Each row below holds a small network's activations on one input, seen along a few directions.
In each table, some parts of the input vary, and every possible input appears once, in random order.
A made-up example of a description, with smaller parts first: one of 8 places around a ring, together with either a single point or one of 11 places around a ring or (one of 3 separate values, together with one of 4 places along a line).
Shared parts are said once, and a part with two or three values counts as separate values.
In the rows, 128 means zero.

Other details of the inputs shift rows strongly along two fixed directions, in all tables alike. That doesn't count.

Rows:
r1: [118 124 139 132 124 148 141 124 134 144 130 124 135 116]
r2: [125  66 120  21 149 105 147 187 130  63  74 107  78 117]
r3: [122 118 131 136 126 126 142 130 138 147 119 122 140 117]
r4: [128 132 128 135 121 150 147 136 127 145 134 119 134 123]
r5: [123 135 112 129 130 120 157 133 124 146 127 116 145 123]
r6: [119 125 136 129 123 139 144 125 138 151 120 122 141 121]
r7: [141 153 124 137 113 132 113  90 117 101 138 123 113 161]
r8: [135 144 137 128 134 127  91 119 117  98 144 149 131 141]
r9: [125 115 129 146 139 120 138 131 132 138 122 123 148 125]
r10: [149 139 110 131 143 127  91 106 130 118 148 140 119 148]
r11: [114 130 145 120 116 127 136 137 135 132 127 120 125 119]
r12: [127  67 119  29 152  94 141 189 122  69  69 104  95 125]
r13: [131 124 124 131 128 139 150 139 121 142 134 116 135 123]
r14: [118 123 141 131 136 118 129 146 124 122 132 130 143 134]
r15: [128 140 126 128 136 148  94  98 108 112 135 130 115 124]
r16: [136 136 121 133 102 130 104  97 108 111 138 152 108 138]
r17: [121 114 132 150 110 119 153 125 116 142 122 135 130 137]
r18: [113 127 144 122 121 137 136 135 131 126 134 122 120 115]
r19: [133 122 131 138 141 116 145 137 138 135 111 133 135 122]
r20: [143 147 111 127 116 146  88 115 127 122 135 136 115 131]
r21: [117 123 132 124 137 125 146 126 125 147 112 119 137 123]
r22: [136 123 125 145 130 127 143 141 141 156 135 128 134 130]
r23: [130 126 121 139 125 128 143 141 133 158 127 122 138 126]
r24: [141 138 105 133 140 130  90 109 126 112 146 132 122 145]
r25: [119 133 144 129 136 116 142 151 132 127 120 141 134 133]
r26: [112 124 144 120 136 126 138 142 115 124 124 119 119 120]
r27: [129 147 138 121 117 131  93 110 117 109 145 130 113 124]
r28: [146 147 108 132 140 129  94 110 133 119 141 143 111 144]
r29: [135 128 130 147 124 134 143 140 147 160 135 130 131 126]
r30: [119 127 143 131 125 122 138 142 138 129 136 135 135 122]
r31: [129 123 133 143 122 121 156 118 125 136 130 110 138 158]
r32: [131 135 128 134 116 142 147 135 131 157 128 121 142 126]
r33: [123 127 116 143 140 119 147 141 141 149 127 122 133 135]
r34: [145 136 122 132 125 136  91 106 130 105 138 139 123 120]
r35: [129 144 116 132 131 135  89 102 117 112 123 133 121 126]
r36: [126 136 139 133 132 138  88 113 103 108 148 126 118 127]
r37: [129  99 108  30 145 105  96 170 118  40  76 123  78 129]
r38: [123 149 133 123 111 137  89 115 129 105 141 138 116 122]
r39: [115 131 141 129 134 119 134 149 127 122 123 133 133 131]
r40: [145 119 128 138 133 122 147 142 145 160 132 135 129 131]
r41: [135 144  99 130 132 131  89 108 118 116 140 129 128 139]
r42: [131 137 138 137 108 135 163 122 136 140 125 122 127 147]
r43: [118 115 130 128 139 124 142 122 124 151 119 118 145 127]
r44: [126 128 144 127 129 119 142 142 142 130 133 143 133 125]
r45: [113 123 141 124 121 117 137 146 134 131 127 124 129 118]
r46: [124 153 138 124 125 130  92 113 107 107 137 130 114 128]
r47: [130 132 124 128 137 146  91  97 109 113 139 128 123 128]
r48: [122 104 130 148 117 117 150 126 112 140 124 129 137 141]
r49: [120 124 131 138 121 133 139 129 143 147 119 125 140 115]
r50: [132 141 120 128  98 138 108  99 116 110 134 153 104 133]
r51: [112 120 140 127 133 115 129 148 121 126 124 121 138 128]
r52: [124 122 129 144 137 121 141 134 135 137 116 125 139 121]
r53: [117 115 125 139 138 121 138 126 129 145 114 118 147 124]
r54: [142 124 133 140 127 129 148 143 152 165 131 137 127 128]
r55: [149 142 125 131 124 139  96 105 140 108 137 149 118 119]
r56: [134 127 137 131 114 122 163 127 131 137 123 119 124 151]
r57: [134 129 123 129 122 131 151 137 124 152 128 119 145 125]
r58: [123 121 113 135 137 129 149 136 118 138 135 111 143 125]
r59: [139 118 134 139 131 121 145 132 146 139 125 135 136 116]
r60: [120 116 140 129 131 140 144 127 128 145 128 121 133 117]
r61: [129 125 133 144 123 132 140 128 149 141 128 131 140 113]
r62: [134 150 105 130 131 143 103 108 108 105 147 125 120 126]
r63: [123 133 145 129 124 125 143 140 149 134 133 144 132 122]
r64: [117 133 143 133 118 129 136 137 145 132 137 136 134 119]
r65: [119 131 110 137 134 120 147 140 132 150 120 118 137 129]
r66: [140 147 100 122 129 130  97 103 111 110 146 127 134 132]
r67: [122 119 136 125 129 130 146 127 132 149 120 120 139 121]
r68: [149 135 123 136 138 128  92 101 123 107 134 142 129 131]
Each input here is: one of 4 places along a line, together with either one of 2 separate values or (one of 3 separate values, together with one of 5 places along a line).
- Changing only the place on the line of 4 turns r37 into r51. The same change can be made to r39. Which row results? => r14
- Changing only the place on the line of 4 turns r49 into r3. The same change can be made to r20. Which row results? => r23
- A walk changes only the place on the line of 5. It starts at r60 and steps to r67. List the rest of the walk in order. => r3, r34, r59
- A walk changes only the place on the line of 4. It starts at r58 and steps to r62. List the rest of the walk in order. => r13, r4
- Which other rows does r48 become when the choice among 2 separate values takes its other values? List them by row number. => r31

Rows:
r69: [125 109 124 115 129 129 146 137 118 131 118 110 123 131]
r70: [141 151 132 151 117 135  97 103 127 126 147 149 118 136]
r71: [137 117 117 133 128 129 152 123 136 144 123 121 139 134]
r72: [122 127 142 126 136 120 134 144 137 131 130 125 133 125]
r73: [138 119 118 130 128 120 151 134 133 131 123 127 128 139]
r74: [135 121 128 131 127 119 150 137 139 135 121 131 125 136]
r75: [110 126 143 123 118 123 153 144 131 132 118 124 132 123]
r76: [112 117 145 121 124 128 149 142 129 139 121 123 136 113]
r77: [130 115 137 129 130 127 143 133 141 140 123 131 125 126]
r78: [120 118 133 118 126 131 148 134 127 135 115 113 130 125]
r79: [120 120 120 120 120 121 150 139 122 134 120 116 128 137]
r80: [130 119 140 127 128 117 142 139 140 137 124 132 124 133]
r81: [138 152 128 150 113 135  95 107 127 123 146 152 127 132]
r82: [140 101  93  63 151 111  87 127 110  60  91 126  94 129]
r83: [110 122 146 122 123 123 153 147 129 128 120 124 125 121]
r84: [139 119 112 135 125 128 152 124 135 144 121 122 137 130]
r85: [113 114 149 121 128 129 149 145 127 133 123 123 131 112]
r86: [120 158 152 143 115 141 100 104 114 116 152 136 126 128]
r87: [129 154 125 145 112 147 103  94 117 128 145 130 124 127]
r88: [137 144 129 145 118 144  93 100 129 126 147 148 128 128]
r89: [111 118 154 118 124 120 148 149 126 127 124 125 131 120]
r90: [127 126 132 124 140 120 138 144 133 131 126 122 133 131]
r91: [123 156 134 141 113 147  99  98 119 122 144 136 124 119]
r92: [135 119 109 121 141 128 136 135 126 141 122 118 135 130]
r93: [120 127 133 132 129 121 138 146 139 138 129 129 139 120]
r94: [128 151 123 147 113 140 103 101 107 123 153 131 122 141]
r95: [122 119 138 129 137 127 136 145 136 139 130 125 136 113]
r96: [125 115 114 120 122 127 147 132 122 140 118 112 126 128]
r97: [127 117 142 129 126 118 141 143 138 135 126 136 128 129]
r98: [116 124 132 122 119 122 154 142 129 134 117 119 129 131]
r99: [133 126 128 127 122 121 133 136 139 131 119 137 123 133]
r100: [121 149 125 154 131 126  94  94 108 120 144 137 137 138]
r101: [116 120 135 119 124 124 154 145 126 127 118 119 122 129]
r102: [113 121 144 120 125 131 147 136 130 135 118 119 132 117]
r103: [134 115 130 130 131 128 150 130 140 140 122 125 129 131]
r104: [140 150 124 149 116 143  95  98 130 130 141 147 123 128]
r105: [143 152 131 148 121 134 103  98 127 124 151 141 124 143]
r106: [131 121 113 124 138 122 142 142 126 133 126 123 128 135]
r107: [127 119 131 140 122 127 146 138 141 150 121 136 137 119]
r108: [127 127 124 129 137 122 141 143 135 133 126 125 130 130]
r109: [138 114 119 129 131 129 150 126 133 135 124 121 132 134]
r110: [112 120 139 127 121 126 152 143 131 143 120 125 135 110]
r111: [122 117 129 113 126 120 143 141 117 124 121 114 124 139]
r112: [130 126 111 128 136 122 142 139 128 140 125 122 135 135]
r113: [122 152 147 143 119 149  99  99 115 120 150 134 125 120]
r114: [124 123 136 125 140 128 131 141 137 134 127 123 132 117]
r115: [121 123 134 131 135 127 135 142 138 145 130 126 142 114]
r116: [135 122 104 128 137 128 138 132 127 145 124 120 133 126]
r117: [146 153 113 149 117 136 106  96 123 123 147 139 131 143]
r118: [144  97  93  49 154 113  75 130 108  42  86 124  92 132]
r119: [148  92  93  36 155 113  65 133 104  22  83 125  80 134]
r120: [121 123 136 130 131 121 137 148 137 132 131 129 132 120]
r121: [129 126 122 129 140 129 137 136 135 144 124 121 138 124]
r122: [130 121 126 125 142 129 138 140 132 137 124 120 132 123]
r123: [131 156 131 147 125 138  93 109 128 120 153 139 126 128]
r124: [117 120 142 115 126 122 149 144 124 124 118 116 125 132]
r125: [129 153 141 144 125 136  90 112 124 120 158 139 132 126]
r126: [122 146 136 154 132 126  90  98 105 112 145 133 140 138]
r127: [111 123 143 122 118 120 151 148 129 132 121 128 134 118]
r128: [127 111 138 131 129 127 144 139 139 140 125 134 129 122]
r129: [148 149 108 134 134 145  81  99 110 115 150 134 121 134]
r130: [139  95  97  47 152 107  83 137 107  34  89 128  82 140]
r131: [129 118 136 135 124 119 145 146 137 138 124 138 128 127]
r132: [132 122 120 118 141 120 137 143 124 128 125 121 131 137]
r133: [122 127 133 132 136 129 135 138 140 145 126 124 140 117]
r134: [122 129 127 136 133 128 137 138 142 146 125 125 138 115]
r135: [139 147 129 144 120 144  95  96 131 128 144 144 125 131]
r136: [126 130 121 131 134 122 141 141 137 138 124 124 136 131]
r137: [122 126 128 136 131 127 135 141 139 147 129 128 139 111]
r138: [129 128 116 135 136 128 141 135 137 148 124 121 137 121]
r139: [128 151 137 145 119 150 100  97 112 123 148 128 124 129]
r140: [121 154 144 145 112 140  99 108 113 116 154 144 124 123]
r141: [120 130 132 133 130 121 139 143 142 139 126 126 138 124]
r142: [144 155 122 149 116 135 104  99 129 125 144 143 126 141]
r143: [126 114 119 116 125 129 143 131 120 136 118 110 127 132]
r144: [134 123 123 140 124 128 153 127 142 151 120 127 136 127]
r145: [134 119 126 133 128 129 150 126 142 145 121 125 135 131]
r146: [145 150 122 149 121 135 106  95 122 121 153 137 129 146]
- What is each input in this table made of? => one of 6 places around a ring, together with either a single point or (one of 3 separate values, together with one of 4 places along a line)
- Changing only the place on the ring of 6 turns r105 into r74. The same change can be made to r89. Which row results? => r140
- Changing only the place on the ring of 6 turns r99 into r70. The same change can be made to r100. Which row results? => r130
- Which other rows does r93 become when the place on the line of 4 takes its other values? List them by row number. => r112, r136, r141
- Which other rows agree with r145 in the place on the ring of 6? List them by row number. => r71, r76, r78, r88, r92, r102, r115, r118, r121, r133, r135, r143
- A walk changes only the place on the ring of 6. It starts at r91 and steps to r75. List the rest of the walk in order. => r83, r86, r113, r102
- Which other rows does r146 become when the choice among 3 separate values takes its other values? List them by row number. => r111, r132

Rows:
r147: [140  70  86  37 161 100 155 181 136  87  63 105  97 131]
r148: [131 143 138 131 119 132 105 122 129 116 141 143 117 132]
r149: [136 143 128 127 117 134  97 119 127 112 139 146 117 126]
r150: [124  97 130 100 132 109 176 164 146 131  99 115 124 126]
r151: [119 124 126 175 135 120 184 138 137 190 131 111 167 133]
r152: [104 130 168 167 126 125 178 155 150 188 141 125 162 113]
r153: [125  94 124 121 133 113 190 162 139 158 106 109 139 131]
r154: [134 164 136 178 113 148  96  79 119 145 161 142 138 133]
r155: [110 120 126  53 134 126  70 123  75  33 108 111  88 128]
r156: [125  92 113 127 150 103 181 157 136 158 100 109 149 133]
r157: [141 134 113 127 125 136 116 113 121 124 132 129 121 135]
r158: [122 130 134 172 123 134 163 118 127 178 144 121 159 132]
r159: [127 178 150 181 114 156  83  88 128 147 174 150 140 114]
r160: [134 133 131 113 124 132  97 120 126  95 128 144 108 129]
r161: [138 156 131 131 124 145  57  94 122  93 154 151 113 121]
r162: [139 140 115 106 120 135 100 113 129  97 126 138 108 129]
- What is each input in this table made of? => either a single point or (one of 3 separate values, together with one of 5 places along a line)
- Which other rows does r156 become when the place on the line of 5 takes its other values? List them by row number. => r154, r158, r160, r161

Rows:
r163: [134 126 114 135 135 125 130 127 128 136 128 126 135 130]
r164: [120 126 137 132 126 125 132 130 124 128 126 129 130 124]
r165: [127 127 132 120 129 131 123 135 131 124 129 130 124 122]
r166: [129 122 123 134 131 123 144 133 127 137 127 123 132 135]
r167: [134 126 126 123 126 124 130 129 135 121 126 133 121 132]
r168: [125 133 138 130 120 128 135 132 132 132 131 131 128 128]
r169: [132 127 128 121 131 129 124 137 138 123 126 132 125 123]
r170: [133 128 124 128 127 129 130 129 138 134 123 131 126 126]
r171: [127 130 134 125 124 125 129 134 134 123 129 134 125 128]
r172: [135 129 122 132 131 128 128 129 139 132 126 134 129 126]
r173: [122 127 127 120 127 131 126 126 120 119 125 123 124 127]
r174: [127 125 124 121 137 122 126 131 122 124 124 121 130 131]
r175: [132 127 124 137 133 126 136 129 134 141 129 130 134 132]
r176: [123 129 129 137 130 125 138 129 122 135 129 121 136 132]
r177: [122 126 138 131 128 125 127 134 132 131 130 131 133 123]
r178: [126 127 121 122 131 127 127 127 123 127 125 121 129 129]
r179: [132 124 127 109 131 124 117 139 135 111 121 133 118 127]
r180: [130 130 134 134 121 128 138 126 134 135 129 130 128 132]
r181: [127 122 131 120 135 127 126 134 129 121 124 126 126 121]
r182: [123 124 132 122 127 129 133 134 126 126 125 126 123 122]
r183: [122 130 129 131 126 128 134 127 120 131 128 120 130 133]
r184: [121 128 133 136 132 128 134 126 125 135 130 122 139 124]
r185: [130 123 117 130 130 127 133 128 128 137 125 124 131 130]
r186: [131 123 123 126 127 128 134 128 124 128 125 122 125 136]
r187: [125 129 137 136 129 130 130 133 134 136 134 131 135 121]
r188: [128 132 133 130 126 131 130 134 137 136 130 131 129 123]
r189: [135 124 119 127 129 130 130 125 132 134 123 129 129 129]
r190: [134 126 117 128 136 124 124 128 125 127 128 127 127 134]
r191: [121 126 129 122 131 129 128 127 123 125 126 122 128 126]
r192: [112 130 140 144 123 128 146 128 122 145 130 121 139 127]
r193: [121 128 137 126 121 126 131 133 127 127 127 132 127 125]
r194: [132 128 125 129 131 124 128 131 138 129 126 133 125 130]
r195: [134 126 126 134 128 127 136 126 130 133 130 130 129 135]
r196: [136 127 127 127 124 132 130 121 127 128 129 128 125 135]
r197: [127 124 121 125 136 123 133 133 125 130 124 121 136 127]
r198: [117 129 140 135 123 127 135 130 123 135 128 127 130 125]
r199: [124 127 135 125 124 129 134 136 130 130 129 130 126 122]
r200: [122 126 136 126 124 125 128 133 128 123 128 133 128 124]
r201: [133 125 120 139 133 126 139 129 135 146 127 130 138 127]
r202: [121 127 136 132 130 129 133 132 129 136 130 125 130 121]
r203: [134 127 126 127 122 130 133 126 135 129 125 130 124 128]
r204: [128 133 134 131 122 131 134 132 134 135 132 131 128 124]
r205: [148 199 118 189 102 168  36  38 100 120 194 153 129 142]
r206: [122 125 133 124 133 125 125 127 122 122 125 123 131 127]
r207: [123 130 125 133 125 129 135 125 122 135 129 120 133 130]
r208: [148 112  98  39 139 125  62 126 107  23  97 132  73 136]
r209: [122 125 137 129 131 125 125 130 127 128 127 127 130 123]
r210: [132 121 125 130 124 129 143 127 132 139 124 125 132 130]
- What is each input in this table made of? => one of 6 places around a ring, together with one of 8 places around a ring
- Changing only the place on the ring of 8 turns r204 into r173. The same change can be made to r171. Which row results? => r208
- Changing only the place on the ring of 8 turns r166 into r167. The same change can be made to r190. Which row results? => r194
- Which other rows does r198 become when the place on the ring of 8 takes its other values? List them by row number. => r168, r180, r183, r186, r192, r193, r196
- A walk changes only the place on the ring of 6. It starts at r193 and steps to r200. List the rest of the walk in order. => r177, r187, r165, r199
